These are the activations of a small neural network, seen along a few directions. Each row is one input.
Each table varies a few parts of the input and shows all the possible inputs, shuffled.
Descriptions start from the smaller parts, as in this example, which fits no table here: one of 2 separate values, together with either a single point or one of 11 places around a ring or (one of 4 places along a line, together with one of 8 places around a ring).
Shared parts are said once, and a part with two or three values counts as separate values.
(in the rows, 128 means zero)

Other details of the inputs shift rows strongly along two fixed directions, in all tables alike. That doesn't count.

A family of inputs:
row 1: [123 117  94 155  97 135 125 101 141  97 109]
row 2: [135 104  95 146 112 120 142  98 124  84 120]
row 3: [115 110  99 174 146 108 127 105 132 114 106]
row 4: [ 91 203 217 148  78  59 218 164 141 162 121]
row 5: [151 127 177  73 161 176  90 138 130  99 110]
row 6: [134 136  85 161 119 125 124  86 138 114 108]
row 7: [118 109  84 172 141 114 134 132 122  99 145]
row 8: [123 122  71 137  96 115 115 118 124 102 113]
row 9: [136 135 155  69 149 174  77 155 124 110 119]
row 10: [179 139 163  80 158 178  95 141 110 109 114]
row 11: [121  96  85 136 111 110 134 116 115  87 123]
row 12: [127 114  90 168 153 104 138 102 120 108 122]
row 13: [166 165 218  33 114 133 123 148 155 195 163]
row 14: [128 139  76 168 136 108 118 103 128 124 111]
row 15: [105 136 151 112  75  88 156 133 134 209 180]
row 16: [115 127  90 176 137 118 119 105 135 121 111]
row 17: [163 131 151  73 155 166  89 157 102 111 118]
row 18: [148 134 182  87 186 178  90 125 133 111 107]
row 19: [124 135 179 123  80  88 171 104 178 210 164]
row 20: [152 129 174 127  85  79 185 107 155 213 164]
row 21: [ 99 101  88 157 125 126 136 116  96 103 139]
row 22: [115 164 136  47 151 200 175 192 126 102  63]
row 23: [133 110  99 162 135 120 144  84 128  97 118]
row 24: [134 117  80 182 131 120 128 138 116 115 133]
row 25: [ 88 113  87 165 110 139 118 120 111 115 129]
row 26: [107 105  92 178 134 118 123 136 134 104 129]
row 27: [107 122  83 180 125 127 115 135 137 112 134]
row 28: [118 120 161 123  81  90 171 137 121 210 181]
row 29: [ 92 109 173 116  84  89 166 136 137 200 177]
row 30: [146 160 139  97 176 166  73 168 122 123 138]
row 31: [169 148 157 103 198 162  91 144 106 131 115]
row 32: [136 119 164  66 157 164  84 155 121 102 114]
Description of these inputs: either one of 2 separate values or (one of 5 places around a ring, together with one of 6 places around a ring).
Which other rows belong to the same alternative as row 4? List them by row number. -> row 22

A family of inputs:
row 33: [139 104  64 154 170 172  55 102 109  65 106]
row 34: [124 147 167  88 122 128 137 154 133 164 141]
row 35: [136 150 177  80 134 134 139 163 140 165 143]
row 36: [101  65  31 246  25  20 195  52 154 176 175]
row 37: [149 149 189  73 133 134 143 153 140 169 135]
row 38: [129 143 175  88 117 128 136 142 131 153 140]
row 39: [144 104  61 157 173 177  59  99 104  69 112]
row 40: [132 155 166 147 118  93 141 118 156 177 144]
row 41: [118 138 175 100 122 128 140 155 133 159 145]
row 42: [100  59  34 250  29  12 193  56 150 171 173]
row 43: [133 146 171  82 118 131 134 146 133 156 138]
row 44: [138 161 221  46 158 147 126 170 135 175 153]
row 45: [144  96  71 157 176 160  56 105  99  60 110]
row 46: [120 144 171  94 122 126 139 151 131 161 144]
row 47: [135 129  73 145 157 174  99 125 108  41  75]
row 48: [136 140 193  88 134 128 149 145 138 164 138]
row 49: [138 146 190  81 134 126 147 141 136 166 136]
row 50: [ 96  65  36 236  30  19 180  61 160 163 165]
row 51: [114 124  81 159 172 174  98 132 102  46  81]
row 52: [115 126 116 188  96  57 171 117 135 174 167]
row 53: [142 149 186  76 134 129 145 145 138 169 134]
row 54: [126 123  85 152 162 173 100 122 105  37  78]
row 55: [127 128  81 147 161 171  99 118 103  39  76]
row 56: [127 137 178  94 117 130 138 146 133 152 142]
row 57: [140 146 173  80 117 136 133 153 134 156 138]
row 58: [129 150 175  83 135 128 140 155 138 165 143]
row 59: [130 130  75 144 160 172  98 120 106  41  74]
row 60: [123 130  68 150 157 177  92 139 100  52  77]
Describe the family of inputs behind these rows. -> either one of 2 separate values or one of 6 places around a ring or (one of 4 places along a line, together with one of 5 places around a ring)
Change only the place on the ring of 5 in row 43. List by row number the other rows that result. -> row 34, row 53, row 58, row 59

A family of inputs:
row 61: [126  97  65 165 146 146  97 102 105  70 106]
row 62: [172 152 205  48 204 189  64 152 118 125 131]
row 63: [155 147 234  51 160 137 116 154 138 191 171]
row 64: [127 121 159 129 115  93 148 125 140 171 165]
row 65: [118 100 130 143  80  72 164 112 144 180 175]
row 66: [113 127 131 149  80  72 170 121 149 187 161]
row 67: [101 130 130 144  65  82 192 123 152 158 133]
row 68: [133 101  76 150 148 152  92 106 112  77 109]
row 69: [124 135  82 145 137 157 129 124 111  62  76]
row 70: [154 173 224  18 187 194 105 186 121 136 119]
row 71: [117 128 140 156  92  75 173 117 147 179 154]
row 72: [110 132  89 150 137 156 123 130 110  61  77]
row 73: [169 166 204  54 203 190  72 161 119 128 122]
row 74: [120 104  58 171 142 150  93 115 104  72 111]
row 75: [120 129 140 151  92  78 169 117 152 180 153]
row 76: [116 128 130 144  81  76 167 120 154 188 160]
row 77: [146 171 238  28 134 149 138 170 144 180 144]
row 78: [137 110  70 150 140 155  87 110 114  80 106]
row 79: [110 123 121 176  87  69 175 114 143 168 153]
row 80: [140 103  76 148 145 151  91 102 113  76 106]
row 81: [133 111  79 143 149 162  85 118 113  83 110]
row 82: [163 164 186  54 190 187  68 162 120 131 126]
row 83: [111 126  71 161 136 151 133 127 106  57  74]
row 84: [134 122 162 119 115  99 145 120 148 174 160]
row 85: [113 103 111 156  67  71 167 108 148 180 167]
row 86: [ 98 130 141 139  69  79 190 135 147 162 139]
row 87: [109 125  70 164 137 148 132 133 105  55  78]
row 88: [116 125  62 178 149 145 101 120 106  72 102]
Describe the family of inputs behind these rows. -> one of 4 places along a line, together with either one of 2 separate values or one of 5 places around a ring
The inputs of row 69 and row 70 match in every part but the place on the line of 4. If row 62 is changed in the same way as row 69 into row 70, which row does it become? -> row 84
List by row number the other rows that have the place on the line of 4 in common with row 85. -> row 61, row 63, row 66, row 71, row 72, row 83
Change only the place on the ring of 5 in row 81. List by row number the other rows that result. -> row 68, row 75, row 76, row 84
List by row number the other rows that have the place on the line of 4 in common with row 74. -> row 64, row 65, row 79, row 86, row 87, row 88
